These are the activations of a small neural network, seen along a few directions. Each row is one input.
In each table, some parts of the input vary, and every possible input appears once, in random order.
Descriptions start from the smaller parts, as in this example, which fits no table here: ring(8) and (point or ring(9) or (values(3) and line(4))).
Shared parts are said once, and a part with two or three values counts as separate values.
(in the rows, 128 means zero)

Other details of the inputs shift rows strongly along three fixed directions, in all tables alike. That doesn't count.
These rows show it; all are for the same input, with only those details redrawn:
[125 192 132  86 174 106 122 142  99 126 137 129]
[101 133 108 107 118 136 152 138 152 143 128 119]
[108 109 126 145 129 124 173 120 164 163 126 115]
[108 119 123 136 129 127 163 123 156 156 127 118]
[130 115  86  83  93 167  88 153 120  87 128 170]
[102 209 133  89 177 100 154 141 116 151 140 100]
[130 107 110 120 118 142 123 134 134 120 124 151]
[109 100 125 152 124 126 180 118 170 169 125 112]

Table:
R1: [ 96 115 129 149 105 133 168 125 154 182 108  93]
R2: [141  71 149 224 120 106 126 102 135 142 148 140]
R3: [151  36 150 234 103 113 118 143 154 128 145 139]
R4: [152 152 186 141 184  83 143  98  92 137 150  93]
R5: [142 154 113 112 115 159 103 139 114  89 121 146]
R6: [131 116  91  88 101 162  92 149 120  90 125 167]
R7: [ 84 195 125  87 124 126 139 150 120 154 115  90]
R8: [180 115 169 175 180  64 123  83 107 144 141 110]
R9: [180 149 179 135 201  80  89 100  61 103 145 125]
R10: [178 135 192 140 179 106  97  99  84 114 150 133]
R11: [111 106  97 102  87 150 130 142 156 109 122 151]
R12: [140 120  95 104  76 180  87 144 124  66 111 168]
R13: [140 134 118 138 120 158 125 128 125 117 122 132]
R14: [124 141 109 124 104 163 130 134 138 114 119 127]
R15: [ 92 100 134 157  97 126 174 120 171 180 100  95]
R16: [108 157 110 102 135 135 140 141 130 140 134 118]
R17: [ 98 213 112  55 153 119 121 156 108 113 137 123]
R18: [201  53 133 145 124 128  44 104  88  64 126 180]
R19: [ 94 112 124 128  85 135 150 133 162 155 101 111]
Q: What do these inputs look like to the network?
A: values(2) or line(5) or (values(3) and line(4))
Q: Which other rows belong to the same alternative as R2? List them by row number.
A: R3
Q: A walk changes only the line(5) part. It starts at R8 and steps to R18. List the rest of the walk in order.
A: R9, R4, R10

Table:
R20: [147 102 188 234 181  58 165 121 136 179 136 124]
R21: [172 150 178 194 217  56 110 128  79 140 136 142]
R22: [123 210 141  99 151 117 116 136 107 126 134 106]
R23: [129  34 119 173 137 176 176 100 193 147  92 173]
R24: [197 148 203 181 211  75 111 103  73 131 127 136]
R25: [112 182  59  20 113 174 106 174 109 102 100 157]
R26: [232  95 185 182 191  87  61  71  41  76 130 198]
R27: [161  78  92  41  61 184  24 152  84  27 133 183]
R28: [102  93 122 177  91 146 150 116 160 158 122 116]
R29: [100 207 135  86 143 103 130 119 117 131 139  88]
R30: [ 82 156  92  95 136 138 210 133 154 178 100 103]
R31: [174  47  82 131  65 178   8 171  90  40 118 234]
R32: [ 84 102 104 165  77 151 183 131 186 162 148 102]
R33: [ 93  67  82 163  53 154 127 154 180 137 120 137]
R34: [175  19 128 227 105 120 106 132 135 113 135 203]
R35: [139  72 170 225 150 110 172 102 143 172 121 112]
R36: [100 189 132  71 151 103 141 120 125 146 151  67]
R37: [104 215 141  92 159 123 122 158  93 119 144 106]
R38: [ 90 146  94  94 113 145 198 132 173 178  97 125]
R39: [167  40 114 133  99 168 122 122 128 108  85 219]
R40: [189 125 192 163 237  55 137  78  88 155 157  94]
R41: [ 81 105  90 121  74 150 177 115 201 146 139  70]
R42: [135 203 125  71 154 139  56 172  55  69 142 146]
R43: [ 90  91 129 148  82 139 184 105 193 149 128  89]
R44: [133 137 118 106 107 150  99 147 129 105 117 120]
R45: [107 197 142  68 147 100 125 115 112 147 152  87]
R46: [107 102 122 169  91 137 193 117 193 163 138  92]
R47: [ 90 215 125  58 137 117 116 136 112 117 137  81]
R48: [110  97  94  68  68 166  93 132 141  99 129 122]
R49: [114 215 144  84 141 122 119 148 107 122 134 106]
Q: What do these inputs look like to the network?
A: values(5) and (point or line(5))
Q: The inputs of R45 and R27 match in every part but the values(5) part. If R26 is changed in the same way as R45 into R27, which row does it become?
A: R43
Q: Change only the values(5) part in R21. List by row number the other rows that result.
A: R20, R31, R33, R34
